These are the activations of a small neural network, seen along a few directions. Each row is one input.
Each table varies a few parts of the input and shows all the possible inputs, shuffled.
Descriptions start from the smaller parts, as in this example, which fits no table here: one of 6 places along a line, together with either a single point or one of 11 places along a line or (one of 2 separate values, together with one of 8 places around a ring).
Shared parts are said once, and a part with two or three values counts as separate values.
(in the rows, 128 means zero)

Rows:
r1: [ 84  92  70 158 131 133  77 100 134  89 167 132 114 115 101 142 125 132]
r2: [ 84 108  72 160 134 135  84 102 104 108 158 116 117 113 119 155 113 111]
r3: [ 75  97  99 125 125 119  73 109 143 116 166 102 103 126  95 130 111 141]
r4: [180 170 201  80  85 174 158 164 139 168  58 132 198 169 183 126 142 136]
r5: [133  80 106 159 156  85 129 112 169  97 160 129  75 102  74  93 117 162]
r6: [100 127  77 154 161 125 120 126  79 129 146 132 132 100 120 159  95  80]
r7: [ 88  71  76 164 124 130  76  86 163  74 171 138 105 108  96 135 119 153]
r8: [131 123 100 154 167  88 133 129 109 123 149 115  85 105  99 105 116 119]
r9: [187 131 221 110  89 137 200 150 175 146  82 157 129 171 139  90 190 194]
r10: [ 77 117  98 125 129 119  76 113 112 126 158  93 105 123 116 136 104 118]
r11: [ 82 161  94 102 147 121  85 126  72 152 160  85 129 110 148 165 101  66]
r12: [131 138 104 147 175  95 138 143  82 152 150 105 101  95 115 127 110  98]
r13: [134 164 100 134 184  92 146 140  70 158 150  99 110  93 129 141 108  69]
r14: [193 195 219  92 113 135 211 168 105 180  80 140 155 157 190 126 178 120]
r15: [ 98  92  74 162 149 119 112 108 137  90 153 150 115 113  84 132 108 124]
r16: [190 156 218 109  95 134 198 156 144 147  76 157 130 168 162  89 187 171]
r17: [177 132 201  88  71 171 155 144 197 138  61 143 181 180 144 105 151 183]
r18: [105 156  70 139 171 120 123 125  65 127 146 133 141  97 135 166  99  49]
r19: [129 102 100 154 163  88 130 125 141 112 157 123  83 109  79  99 123 142]
r20: [191 114 222 113  84 131 193 138 202 123  86 172 118 162 136  78 189 211]
r21: [ 79  76 105 130 119 116  72  95 171 101 170 108  95 119  91 124 105 162]
r22: [192 174 220 101 104 137 198 172 117 167  79 154 144 158 179 105 185 147]
r23: [180 111 206  93  65 168 153 130 225 124  64 150 171 172 138  99 146 202]
r24: [183 196 196  68  94 169 167 161 126 173  59 126 208 167 197 140 139 107]
r25: [ 87 131  70 148 144 136  80 120  75 119 160 121 130 101 139 164 117  85]
r26: [100  66  83 169 141 118 115  93 167  83 156 148 107 107  77 131  97 147]
r27: [178 152 201  88  76 171 158 148 166 148  54 135 184 178 166 111 144 160]
r28: [ 98 108  76 164 152 121 119 110 107 109 144 134 118 111 102 144  96 104]
r29: [ 80 140  95 114 139 121  71 131  83 137 161  99 118 111 136 145 107  92]
r30: [ 91 156  66 135 154 133  89 117  62 125 160 115 139  99 152 177 116  56]
The inputs of r2 and r1 match in every part but one. If r8 is changed in the same way as r2 into r1, which row does it become?
> r19
Describe the family of inputs behind these rows.
> one of 5 places along a line, together with either one of 2 separate values or one of 4 places along a line
List by row number the other rows that have the place on the line of 5 in common with r7.
> r5, r20, r21, r23, r26
Change only the choice among 2 separate values in r27. List by row number the other rows that result.
> r16

Rows:
r31: [181 183 210  79  94 149 186 171 128 159  56 153 172 185 170 102 163 135]
r32: [ 93 141 111 105 120 151  89 125 125 123 126 138 164 124 135 153  93  99]
r33: [100 100 105 119 113 136  97 106 171  87 129 147 139 139 103 124 106 139]
r34: [ 80 150 130 119 117 134  95 134  88 139 138 119 126 141 140 138 116 111]
r35: [137 147 110 149 162 109 144 118  93 137 158 118 111  87 148 156 132  91]
r36: [ 96  95 123 137 108 130  97 113 142 115 150 121 100 137 110 123 143 163]
r37: [191 134 218 100  87 145 193 152 181 143  69 159 150 171 144  92 170 185]
r38: [139 106 120 133 147 100 110 127 151 132 155  95  92 102 102 104 125 152]
r39: [142 105 109 164 159  99 146 113 136 109 167 142  90  88 111 128 146 135]
r40: [125 138  90 150 145 145 127 131  90 133 121 127 155 120 132 155 110  91]
r41: [127  95  94 169 137 135 131 121 132 107 121 146 128 123  97 124 113 137]
r42: [127 140 115 112 147 103 122 124  98 153 148  71 109 119 144 138 119  98]
Describe the family of inputs behind these rows.
> one of 2 separate values, together with either a single point or one of 5 places around a ring
The inputs of r37 and r31 match in every part but the choice among 2 separate values. If r33 is changed in the same way as r37 into r31, which row does it become?
> r32
Change only the choice among 2 separate values in r34. List by row number the other rows that result.
> r36

Rows:
r43: [117 160 151  92 103 150 111 131 103 161 122 102 135 130 178 153 144 108]
r44: [149 166 143 102 134 119 128 151 118 148 104 108 137 137 134 105 118 114]
r45: [ 75 125  33 155 195  88  79 111  81 109 195 100 102  74  95 151  71  62]
r46: [139 124 151 128 122 120 136 147 127 134 117 123  99 145 116  90 154 165]
r47: [147 166 151 100 139 110 160 125 124 133 122 130 138 134 152 134 127 105]
r48: [130 162 138 119 111 150 111 148  95 151 110 108 158 150 160 135 136 114]
r49: [128 108 151 108 100 137 133 101 185  96 117 159 138 149 115 124 142 165]
r50: [139 107 136 126  99 140 104 118 185 106 114 119 138 155 112 103 134 176]
r51: [135 126 161 134 120 112 166 125 143 124 138 147 101 141 130 117 163 150]
r52: [ 55  62  36 175 157 108  52  89 138  75 197 120  96  92  68 144  71 125]
r53: [115 162 149 103 112 150 140 140 100 144 118 149 157 146 164 156 146 100]
r54: [ 61  85  43 181 175  87  83 101  90 103 198 121  62  78  70 136 101 110]
r55: [118 100 157 100  89 137 103 111 187 120 128 116 115 136 128 113 129 173]
r56: [134 125 171 114 119 110 131 137 139 142 144 118  95 130 127 107 162 166]
r57: [ 56 127  20 160 168 128  63  97  59 111 185 108 113  82 115 185  99  53]
r58: [163 143 131 122 141 125 160 145 121 154 101 107 146 132 136 125 113 108]
r59: [141  79 137 136 107 145 131 130 177 121 107 135 151 151 101 111 115 173]
r60: [171 156 145 125 148 122 171 150 123 133 105 155 155 119 144 120 116 107]
r61: [154 104 147 148 129 122 161 146 130 146 116 132 118 141 106 107 148 159]
r62: [156 158 133 135 122 159 155 138 104 133 100 157 173 130 170 156 148 102]
r63: [153  97 141 136 106 150 147 116 187  95  98 175 148 133 116 114 130 164]
r64: [143 165 155  87 132 113 129 136 129 151 130  94 123 121 158 125 127 114]
r65: [163 116 158 155 132 121 175 141 135 122 117 171 119 127 122 106 150 155]
r66: [131 149 133 131 112 168 144 137  91 162  90 117 156 138 154 156 127 107]
Describe the family of inputs behind these rows.
> one of 4 places along a line, together with either a single point or one of 5 places around a ring
List by row number the other rows that have the place on the line of 4 in common with r54.
> r46, r51, r56, r61, r65

Rows:
r67: [106 144  77 110 172  78  97 136 107 129 170  96  99 101 104 118 106  90]
r68: [ 66 128  89 147 122 158  80 112  85 131 162 112 133 122 138 171 120  93]
r69: [187 168 210  94 104 118 165 169 130 164  73 125 128 164 157  74 162 148]
r70: [189 184 206  67 116 118 178 155 138 179  88 117 143 141 170 112 154 126]
r71: [100 148  95 131 165 106 109 144  53 153 159  94  98 104 132 147 112  86]
r72: [ 67 105  91 140 121 136  74  86 128  87 170 124 116 115 135 155 126 122]
r73: [ 84 144 108 153 155 109 108 130  61 151 171 106  91 105 127 154 137  98]
r74: [ 77  86  79 141 138 127  59 107 156 101 151  96 119 114  88 133  72 133]
r75: [ 79  69  79 142 131 139  65  94 154  95 161 111 110 118  89 133 113 149]
r76: [199 172 176  98 119 155 202 151 154 147  64 160 182 138 164 128 140 118]
r77: [117 127  52 144 177 102 115 120 117 102 149 138 138  97  96 139  90  81]
r78: [ 88 128 103 144 150  89 107 103 106 110 182 116  70 101 124 135 142 126]
r79: [175 126 200 123 101 151 213 147 169 127  76 187 154 167 134 107 162 173]
r80: [103 109  81 176 154 117 123  98 111  82 167 166 104  98 118 151 124 109]
r81: [ 83 121  70 110 144 121  58 117 127 108 158 106 147 114 114 141  85  91]
r82: [161 141 224  93  92 113 193 145 158 160  95 141 114 168 144  85 177 178]
r83: [205 131 180 138  99 152 196 146 166 136  82 166 156 154 147 120 176 175]
r84: [ 98 130  78 183 156 134 130 117  72 123 150 143 128 102 120 173 123  87]
r85: [100  90  97 152 146  86  97 105 128 121 176 109  62  94  83 102 120 143]
r86: [ 82 133  82 127 133 150  76 124  74 136 152 101 144 119 143 168  90  88]
r87: [202 157 178 123 112 156 195 157 147 131  51 161 172 165 148  94 150 145]
r88: [103 100  89 140 163  75  98 119 133 121 168  86  75 100  80 111  93 126]
r89: [167 163 192  61  86 172 142 145 161 152  79 126 189 157 178 136 135 128]
r90: [163 153 195  90  72 168 125 154 152 142  62 136 176 178 163 104 139 155]
r91: [191 146 208 107  95 122 174 156 155 165 104 123 116 156 155  99 189 186]
r92: [116  73  72 181 159 116 122  92 138  88 160 144 106  97  72 124 106 138]
r93: [169 122 194 102  64 172 139 139 176 141  93 130 164 171 166 121 171 181]
r94: [113  87  65 173 169 113 122 114 144  91 151 128 113  98  74 122  74 116]
r95: [108 131  63 164 161 126 126 129  65 128 134 140 130  97 129 163  98  68]
r96: [142 124 208  86  63 160 152 130 178 138  85 152 161 185 148 119 157 183]
The inputs of r74 and r94 match in every part but one. If r89 is changed in the same way as r74 into r94, which row does it become?
> r76
Describe the family of inputs behind these rows.
> one of 3 separate values, together with either one of 4 places along a line or one of 6 places around a ring
Change only the choice among 3 separate values in r77. List by row number the other rows that result.
> r67, r81
List by row number the other rows that have the choice among 3 separate values in common with r91.
> r67, r69, r70, r71, r73, r78, r82, r85, r88

Rows:
r97: [ 87  80  81 148 172  58 101 107 146  91 192 122  38  88  59  92 106 138]
r98: [ 95  67  46 174 156 105  92  77 175  58 167 147 110  96  56 124  81 134]
r99: [209 218 205  80 136 106 201 168 107 181  95 108 140 144 190 110 173 105]
r100: [190 136 222 135  99 124 210 158 142 143 100 166 105 167 149  86 216 198]
r101: [ 94 176 105  93 122 151  73 146  59 167 116  75 165 135 170 161  92  63]
r102: [167  61 134 156 112 135 145 107 226  89  96 161 132 133  75  87 117 199]
r103: [ 69 109  28 183 179 130 110  99  61 103 174 147 124  78 108 195  90  57]
r104: [151 198 203  36  79 163 140 149 135 180  86  99 197 175 206 148 144 105]
r105: [ 72 127  57 172 194  83 115 119  33 138 200 112  54  65 106 163 122  67]
r106: [ 46  74  72 128 119 118  29  83 175  76 189 106  99 118  82 129  89 151]
r107: [123  68 154 117  78 149  80 107 223 109 127 111 129 154  96  92 128 219]
r108: [185 118 193 143  78 173 205 134 175 114  59 202 165 173 146 118 183 182]
r109: [138 194 114 121 184  93 137 175  24 182 133  96 117 104 146 124 113  54]
r110: [142 178  77 146 164 143 131 150  57 140 107 122 185 117 155 154  88  47]
r111: [141 120 215  97  40 185 144 129 174 135  74 151 150 190 167 122 189 199]
r112: [ 31 115  48 150 139 142  41  97  65 119 197  96 116  99 131 200 105  79]
r113: [165  73 164 143 133  88 161 133 196 123 128 123  67 127  73  61 139 211]
r114: [198 191 186  82 119 158 189 165 132 157  65 159 209 142 189 138 130  96]
Describe the family of inputs behind these rows.
> one of 3 separate values, together with one of 6 places around a ring
The inputs of r97 and r106 match in every part but the choice among 3 separate values. If r109 is changed in the same way as r97 into r106, which row does it become?
> r101
Change only the choice among 3 separate values in r114. List by row number the other rows that result.
> r99, r104
Start at r103 and move only the place on the ring of 6, one step at a time. The first step leads to r110. Which rows follow, in order?
> r114, r108, r102, r98
Change only the choice among 3 separate values in r100. List by row number the other rows that result.
> r108, r111
